A small network was trained on made-up records. Each row is its average activation on records with the value named, seen along a few directions.
Values that are neighbours, or in one group, have similar rows; names and order tell nothing.
In the rows, 500 means zero.
Strong random noise was added to every row along 13 fixed directions; ignore it. To show where, here is one row again and again, with new noise each time:
[629 431 601 312 316 678 596 442 419 451 586 597 532 757 609 223 430 387
 555 324 777 876 442 539]
[644 371 539 512 610 438 543 485 325 545 390 459 417 343 412 575 250 601
 512 399 426 561 431 410]
[497 513 342 564 541 585 563 559 553 539 440 420 379 425 617 519 474 565
 642 610 468 572 603 313]
[472 467 506 527 598 176 567 602 578 543 618 310 433 373 268 424 466 312
 562 638 432 393 584 586]
[586 420 561 490 647 754 332 422 474 621 465 521 373 423 456 392 505 420
 447 446 579 371 291 617]
[383 594 436 522 662 444 752 566 232 520 425 470 366 353 699 457 469 591
 577 642 861 397 694 451]
[623 441 517 468 403 487 465 539 484 546 520 664 410 440 622 351 564 624
 497 724 503 343 675 462]
[673 634 746 538 584 587 605 564 606 473 462 688 593 552 452 362 581 318
 622 915 594 601 544 354]
[457 537 588 541 481 258 669 621 459 408 516 635 665 540 346 522 753 427
 735 541 521 639 772 275]
[327 605 634 704 392 358 587 735 805 402 458 617 793 518 260 628 511 545
 395 529 494 419 438 504]
[556 482 553 483 504 413 745 505 176 553 499 499 416 557 531 465 374 541
 574 530 649 596 658 385]
[470 465 502 645 441 699 714 480 398 636 474 350 389 667 461 420 436 437
 674 443 652 691 569 295]
[543 522 506 373 577 426 587 543 283 446 531 656 564 552 512 500 730 410
 733 448 577 715 685 323]
[443 648 327 408 456 298 568 732 702 315 575 506 571 387 709 470 351 550
 498 603 563 639 492 601]
[456 294 355 523 276 569 588 360 473 574 545 339 322 710 496 463 544 567
 618 296 383 673 724 321]


Values of Pifan:
b8: [561 608 447 833 429 336 305 492 318 466 628 497 355 406 491 465 466 559
 648 465 312 495 395 578]
b13: [566 576 695 420 566 672 588 512 716 393 412 556 755 546 488 564 517 403
 502 705 592 680 467 404]
b4: [340 535 449 304 449 731 524 546 665 581 509 440 654 641 564 443 498 414
 322 354 721 474 335 667]
b17: [506 469 514 398 451 491 485 505 552 486 448 576 623 569 462 555 547 491
 447 556 375 425 567 439]
b18: [524 575 738 571 806 491 509 422 411 387 366 492 642 400 304 652 430 326
 505 460 608 611 235 571]
b5: [428 529 527 587 384 658 528 245 301 562 499 516 407 753 623 528 663 607
 429 380 558 470 618 472]
b14: [545 525 454 532 475 633 141 658 815 454 584 529 646 301 514 372 679 395
 603 296 606 554 183 629]
b11: [594 496 336 433 433 485 512 355 276 560 592 369 352 684 653 596 583 501
 635 561 226 675 791 292]
b2: [683 287 485 225 293 483 249 376 625 502 568 623 531 466 585 307 666 540
 451 523 377 406 678 554]
b10: [306 509 377 569 455 406 444 501 494 442 559 331 479 468 421 498 400 433
 494 242 515 525 343 669]
b6: [368 505 509 333 678 341 738 405 563 391 310 453 576 418 491 658 509 574
 397 642 531 393 708 431]
b15: [449 508 319 347 717 831 391 582 508 551 366 541 522 382 635 582 600 489
 540 344 616 475 356 429]
b9: [671 384 352 329 363 639 523 583 688 436 444 553 546 502 708 454 400 598
 655 472 406 856 534 267]
b16: [156 535 418 452 385 615 551 513 644 497 517 542 617 773 620 752 735 623
 231 437 562 253 585 594]
b7: [466 507 347 263 295 704 556 698 437 593 508 659 740 736 686 522 772 466
 736 404 577 736 768 168]
b12: [494 459 334 548 480 592 322 585 482 699 642 383 404 598 433 634 486 503
 459 384 226 400 349 549]
b1: [507 440 624 580 525 788 198 246 734 581 414 552 415 424 502 355 700 515
 256 564 510 106 368 675]
b3: [590 298 670 502 402 911 446 232 308 571 419 596 346 552 609 125 574 522
 561 393 892 465 466 536]
The values of Pifan form a network in which each value has 3 neighbours.
Q: Which values are neighbours of b16? Give them in the order they are listed.
A: b18, b14, b12
Q: Which values are neighbours of b11? Give them in the order they are listed.
A: b13, b5, b2
Q: Which values are neighbours of b4? Give them in the order they are listed.
A: b6, b7, b1
Q: Which values are neighbours of b3? Give them in the order they are listed.
A: b8, b10, b9
